These are the activations of a small neural network, seen along a few directions. Each row is one input.
Each table varies a few parts of the input and shows all the possible inputs, shuffled.
A made-up example of a description, with smaller parts first: ring(5) and (point or line(11) or (values(3) and line(6))).
Shared parts are said once, and a part with two or three values counts as separate values.
In the rows, 128 means zero.

Other details of the inputs vary at random and push rows far along two fixed directions, the same in every table; ignore that.

Table:
row 1: [111 159 142  89 118 120  84 115 121 105 144 106 135 152 116]
row 2: [194 157 164 130  99 137 124 148 115  74 111 110 131 132 182]
row 3: [126  87 109 116 124 117 117 106 126 104 126 124 150 162  94]
row 4: [ 84  99 145 137 145 180 134 111  55 200 135 163  79  66 148]
row 5: [127  92 112 111 117 119 111 118 125 117 121 127 155 164  89]
row 6: [204  89 141 143  84 127 149 138 126  94  95 126 139 142 154]
row 7: [138 146  92 133 143 111 115 132 145 144 169 128 124 163  88]
row 8: [ 38 206 113  78 113  57 102 100 175  76 128 138 165 195  73]
row 9: [203  94 153 151  81 114 134 156 141  89  90 117 148 156 156]
row 10: [208  95 148 162  99 133 141 151 130  87  82 126 143 152 155]
row 11: [170 124 163 179 108 103 157 196 104 116  87  98 112 122 179]
row 12: [112 133 150 103 151 221  89  95  69 156 142 180 108  85 156]
row 13: [173 130 150 157 134 142 149 172 167 111  82  96 140  92 168]
row 14: [101 104 123 130 186 213 137  99 122 166 122 155 114  44 143]
row 15: [ 66 102 131 142 170 184 137 113  52 189 140 162  88  79 124]
row 16: [117 154 142  86 127 119  95 111 114 106 147 110 137 152 120]
row 17: [102 148  79  89 134  54 104 114 162 147 201 101 138 189  49]
row 18: [131  69 115 121 132 198 130  83  82 156 123 178 124 104 135]
row 19: [154 118 155 175 109 108 169 175 101 116 106  97 107 118 182]
row 20: [ 70  97 127 127 153 174 147 105  51 192 151 159  86  70 129]
row 21: [226 145 135 164  95 112 134 165 152 133 128 128 109 137 170]
row 22: [112 160 133  96 133 131  85 127 113 101 137 112 145 154 113]
row 23: [ 87 118 137 124 127  77 142 141 104 144 143  92 114 140 111]
row 24: [ 49 161 128 145 111  61 160 130 140 127 103 156 126 137 118]
row 25: [189 156 161 139 116 139 114 150 118  65 103 111 131 137 183]
row 26: [148 143  91 121 123  98 127 129 146 141 177 124 123 153  98]
row 27: [ 80 105 129 115 177 207 125 102 127 184 136 155 118  49 128]
row 28: [ 55 137  93  97  96  41 125  91 186  92 112 151 181 203  50]
row 29: [208  91 155 149  78 123 135 143 133 100  85 124 136 143 162]
row 30: [ 82 118 124 140 140  91 139 144 102 126 138  95 117 137 111]
row 31: [180 122 161 149 131 143 161 153 163 121  91 102 128  83 180]
row 32: [ 93 125 116 110 151 128 141 118 163 131 140  95 143 100 103]
row 33: [221 138 122 172 122 133 140 157 138 124 129 142 109 127 172]
row 34: [104 179  88 128 115  85 137 113 182 140 136 192 124 155 102]
row 35: [ 88 132 119 124 165 130 133 129 168 124 127  89 149 119  92]
row 36: [111 162 135 104 140 131  90 121 116  92 140 108 143 160 109]
row 37: [ 93  98 101  76 109  53 108 101 153 105 152  86 166 207  44]
row 38: [175 131 160 153 117 129 149 162 177 112  87  88 132  93 171]
row 39: [ 79 119 138 134 127  90 132 152 107 141 144  99 118 137 112]
row 40: [146 121 109 134 147 185 113 114 106 197 167 190  94  96 137]
row 41: [ 30 158 105 110 154 120 141  85 188 146 110 168 152  95  93]
row 42: [140 141  87 127 131 106 124 126 143 144 174 124 125 154 105]
row 43: [115 111 128 133 165 198 150 113 131 157 120 138 120  55 157]
row 44: [129 124  91 124 164 193 108 105  95 204 168 195  96  97 117]
row 45: [188 160 160 136 102 127 122 155 125  64 110  97 137 148 184]
Each input here is: values(5) and (point or ring(8)).
- Changing only the values(5) part turns row 22 into row 13. The same change can be made to row 16. Which row results? => row 31
- List by row number the other rows that have the values(5) part in common with row 28. => row 3, row 5, row 6, row 9, row 10, row 18, row 29, row 37
- List by row number the other rows that have the values(5) part in common with row 7. => row 17, row 21, row 26, row 33, row 34, row 40, row 42, row 44
- Change only the ring(8) part in row 15. List by row number the other rows that result. => row 4, row 11, row 19, row 20, row 23, row 30, row 39
